These are the activations of a small neural network, seen along a few directions. Each row is one input.
In each table, some parts of the input vary, and every possible input appears once, in random order.
Descriptions start from the smaller parts, as in this example, which fits no table here: line(4) and (point or line(11) or (values(2) and ring(8))).
Shared parts are said once, and a part with two or three values counts as separate values.

Other details of the inputs shift rows strongly along two fixed directions, in all tables alike. That doesn't count.

A family of inputs:
R1: [ 54  64  28  54  46 -21  30  25 -58   3 -55]
R2: [-56 -68 -54 -42 -13  -3  -5 -12  55   9   8]
R3: [-19 -88 -24 -27 -20  25 -57 -43   2  18  26]
R4: [-43 -69 -32 -51 -37  -2 -28 -18  48   2   2]
R5: [  8 -65   6 -41 -24  16   5  38   4  23  34]
R6: [ -8 -71 -24 -25 -12  11 -46 -23 -20  30  15]
R7: [ 30  53  33  15   1  -2   3 -56  -5 -27  26]
R8: [ 58  35  78   1  -1 -24  68  54 -17  -7 -15]
R9: [ 52  81  39  19  18 -35  21  40 -55   2 -70]
R10: [ 13  82   2  24   6 -12  47  35 -10  -5 -15]
R11: [ 45  43  47  37  19 -13  -4 -10 -37 -14 -36]
R12: [ 22  -6 -33 -16   5  -3 -30  68 -60  47 -56]
R13: [ -8  26  21  23   5   3  30 -61   6 -32  44]
R14: [ 25  76  18  48  23  -8  30  33 -18 -19 -45]
R15: [-39 -83 -27 -21 -13  23 -84 -47  30  -8  11]
R16: [ -7  34  15  19  -4  -4  34 -75  21 -44  59]
R17: [  8 -21 -13  -2  -3  -7 -27  77 -34  39 -75]
R18: [ -7  10  31  -4 -19   7  56 -32  67 -50  93]
R19: [  1 -30 -31 -14 -26  -3 -16  67 -20  50 -45]
R20: [-12 -68 -32 -32 -18   4 -41 -46   4  14  42]
R21: [-22 -84 -37 -30  23  -7 -19 -29  -8  34  -4]
R22: [  4  58  11  37  -1 -10  48  32  20 -20 -26]
R23: [-27 -85 -19 -42 -12  27  14  11  44   8  66]
R24: [  8  64  19  20  23 -16  28  -4  -1 -20 -20]
R25: [  4   1 -54  -8   1 -17  22  73 -15  50 -34]
R26: [ -5  52  18   5 -35   5  25 -20  37 -34  18]
R27: [  9  63  13  36  25 -10  16   2 -27 -11  -1]
R28: [  5  34  42  13  -6  15  -9 -90  18 -48  46]
R29: [ -5 -74 -14 -37  14  -3 -62 -41 -15  31 -17]
R30: [-28 -39 -24 -26 -23  17 -39  18   5  17 -11]
R31: [ -7 -14 -42  -1  13   3  -2  86 -37  57 -58]
R32: [ 22  51  45  21  16 -33  -4 -17 -27 -13 -28]
R33: [-46 -51 -59 -24   5  13 -45 -44  32   6  50]
R34: [-28  26  22  35  10  13  -3 -77  51 -62  34]
R35: [ 10 -26 -32 -18  -3  10 -45  59 -46  44 -49]
R36: [-19 -79 -22 -27  -6  35 -76 -60  13  13  27]
R37: [ 36 -20 -38   6  49 -14  -9  72 -99  83 -65]
R38: [ 23  84  -6  24  15 -10  36  26 -21 -11 -13]
R39: [ 19   0  72   3 -27  16  39  -7  51 -54  43]
R40: [-53 -71 -25 -55 -24   5 -48 -23  35  -2   1]
R41: [ 41  37  52  43   1 -22  10 -16 -25 -23 -17]
R42: [ 19   8  68  -2 -31  19  41  -9  41 -40  58]
R43: [ -8 -22 -48  -6  16  11 -23  52 -27  40 -33]
R44: [  8   8  49 -13 -36  13  39 -35  56 -49  86]
R45: [ 23 -55  -3 -31  23 -16  45 100 -32  59 -34]
R46: [ 27  34  51  24   2   5  70  46   4 -10  29]
R47: [-40 -93 -42 -19   2  26 -33 -46  14  20  37]
R48: [-11 -43 -24 -17  -8  14 -54   9   3   6 -28]
R49: [ 30  82  22  18 -12 -16  29  31 -18  -5 -22]
R50: [ -8 -21 -35 -17  26 -23   4  77 -37  55 -72]
R51: [ 12  57  21  13  -5  -4  -7 -42   3 -32  27]
R52: [ 22  59  30  26   3 -11  -8  -5 -32 -14  -4]
R53: [-23 -94 -14 -44  -5  -4 -49 -55   2  15  10]
R54: [  7  -8 -25 -14  -7  -4 -19  73 -44  47 -51]
R55: [-14  59   3  18 -10  -6  49   5  28 -18  15]
R56: [-47 -44 -54 -30   0  34 -30 -21  28   0  24]
R57: [-17  44   9  -3 -47   2  19 -55  70 -54  52]
R58: [-30 -34 -48 -15 -12   8   0  33  20  29  -9]
R59: [ -12   35   13   15    5    7   10 -102   43  -51   75]
R60: [-28 -42 -48 -44 -27  25 -55 -32  35  -5  37]
R61: [ -18   20   31   10   22   -4    9 -117   46  -56   47]
R62: [ 40  67  29  48  37 -13  30   9 -55   8 -30]
R63: [ 11 -53 -28  12  28 -12 -12  34 -43  44 -40]
R64: [ 42  40  54  35  12  -5  76  64   3 -14  -3]
R65: [ 18  54  32  29 -22 -15  27  28   9 -22 -35]
R66: [-43  31  18  23 -11  19  16 -51  74 -72  33]
R67: [  7 -31 -23  -5   6  -3 -58  37 -50  47 -36]
R68: [ -9 -38 -36 -10  41 -25 -28  31 -42  49 -47]
R69: [-35  35  21  29   1  20  -3 -88  51 -59  61]
R70: [ 17  82   8  30  16 -13  49  61 -39   7 -37]
Each input here is: values(2) and line(5) and (point or line(6)).
- Changing only the line(5) part turns R22 into R25. The same change can be made to R64. Which row results? => R18
- Which other rows agree with R65 in the line(5) part and the values(2) part? List them by row number. => R11, R15, R17, R39, R41, R48
- Start at R20 and move only the line(6) part, one step at a time. The first step leads to R7. Which rows follow, in order? => R51, R60, R49, R57
- Which other rows agree with R40 in the line(5) part and the values(2) part? List them by row number. => R4, R8, R9, R29, R32, R53
- Change only the values(2) part in R14. List by row number the other rows that result. => R48

A family of inputs:
R71: [ 18  63  43  30 -14   7  36  23  12 -33  -2]
R72: [-22 -61 -14 -25  11  14 -51 -56   4   4  29]
R73: [-15 -95 -20 -35  -1   7  -8  24  16  30  11]
R74: [ 30  13   9  23   6 -14 -23   2 -53  18 -40]
R75: [ 18 115  53  32 -21  -7  39 -31  23 -62  24]
R76: [-29 -99 -70 -53  -3   5 -28  31  -7  62  -8]
R77: [-41  28   4   5 -22  32  12 -76  85 -68  81]
R78: [ 30  57  41  28  28 -21   9 -44 -23 -26 -11]
R79: [-15 -80 -24 -42 -17   4 -23  23  15  25  -4]
R80: [-28 -41 -31 -13  22   4 -43 -55   9  -1   8]
R81: [ 34  34  17   3  -7 -15  10  33 -33  11 -14]
R82: [-27 -33 -25 -15   2   5 -61 -44  12  -4 -12]
R83: [ 39  60  43  47  15 -17  16 -41 -35 -19  -5]
R84: [ 32  63  49  29  13 -15  -1  -9 -40 -16 -26]
R85: [ 22  73  28  14 -12 -16  35  24  -9 -11 -28]
R86: [-37 -62 -38 -21  16  16 -48 -40   3  14  19]
R87: [  9 124  57  58  18  -9  34 -54   4 -61   7]
R88: [-27 -15   0 -18 -26   7  -3 -14  51 -23  15]
R89: [-26 -44 -34  -2   8  11 -40 -57   2   6  18]
R90: [ 36  24  21   8  -7  -2  11  43 -26   9 -12]
R91: [-44 -52 -40 -28 -12   9  -6  -5  47   2  17]
R92: [-38 -82 -38 -30  -6  33 -13  -7  38   7  45]
R93: [ 30  17 -12   2  -1  -2   0  81 -39  34 -46]
R94: [ 44  -7   0   0  15  -9  15  71 -54  46 -24]
R95: [ 14  25 -34   3  11 -16  11  65 -44  42 -38]
R96: [ 29  80  80  43  -3   4  67 -25  25 -61  46]
R97: [-37 -28 -12  -8 -10  14  13  -4  55 -18  24]
R98: [-38  -8 -26 -19 -17  10   3 -28  42 -11  26]
R99: [-31 -82 -28 -49 -17  12 -20 -28  31  16  39]
R100: [ 24 -31 -21  -2  24 -19  28 106 -53  62 -58]
R101: [ 34  25  14   4   6 -19  22  25 -37  19   0]
R102: [-32  24   9  -4 -20  16  16 -87  64 -59  88]
R103: [-25 -47 -36  -9 -12  14 -65 -40   2  10  -5]
R104: [ 34 -23 -16 -22   1 -21  -1  90 -62  67 -64]
R105: [ 23 -18 -13  -3   5 -15   9 111 -42  53 -72]
R106: [ 14  10 -18  15  14   1  27  88 -32  35 -40]
R107: [ 28  45  52  17   0 -21  57   3   6 -24   8]
R108: [ 27  29  19  14  20 -21 -20  -5 -41   2 -46]
R109: [-27 -85 -60 -39  -1  25 -28  13  11  35  27]
R110: [  9  78  19  39  27 -17   8 -30 -14 -26 -26]
R111: [-33 -10 -27  13   1  11 -34 -65  19 -13  17]
R112: [-21 -34  20 -14 -31  33  -7 -35  58 -38  56]
R113: [ 31 -10  18   3   2 -15  23  83 -32  32 -47]
R114: [-29  43  36  15 -14  18 -21 -99  53 -72  42]
R115: [ 15  18   8   7  12 -21  47  40 -14  10 -18]
- What do these inputs look like to the network? => ring(5) and (values(3) or ring(6))
- Changing only the ring(5) part turns R102 into R81. The same change can be made to R80. Which row results? => R108
- Change only the values(3) part in R82. List by row number the other rows that result. => R103, R114

A family of inputs:
R116: [ -29   17   21    5  -19   19  -17 -105   58  -64   65]
R117: [ 14 111  42  55  16 -17  36 -43  -2 -49  -3]
R118: [-53 -76 -67 -37  -6  21 -35  -5  35  19  16]
R119: [-27 -81 -37 -34  -3  17 -56 -28  10  19  15]
R120: [-21 -52 -35 -24  -4   7 -44   1   0  21 -17]
R121: [ 27  63  59  29  -5  -9  56   1  10 -37  17]
R122: [ 48   2  10   7  25 -25   6  52 -71  45 -49]
R123: [ 28 -17   0   1  19 -13 -12  42 -52  37 -39]
R124: [ 27  37  -3  21  22 -21  -2  36 -56  29 -52]
R125: [-49  -5  11 -16 -39  27   5 -71  99 -67  68]
R126: [ 19 -19 -15  -5   6  -4  10  70 -34  43 -32]
R127: [-46 -80 -58 -44 -14  23 -37   2  31  22  18]
R128: [ 21 100  57  38  -9  -5  56 -17  19 -55  22]
R129: [ 40   1  14   6  12 -19  33  66 -47  36 -30]
- What do these inputs look like to the network? => values(2) and (point or line(6))
- Changing only the values(2) part turns R117 into R118. The same change can be made to R116. Which row results? => R128
- Change only the values(2) part in R129. List by row number the other rows that result. => R122
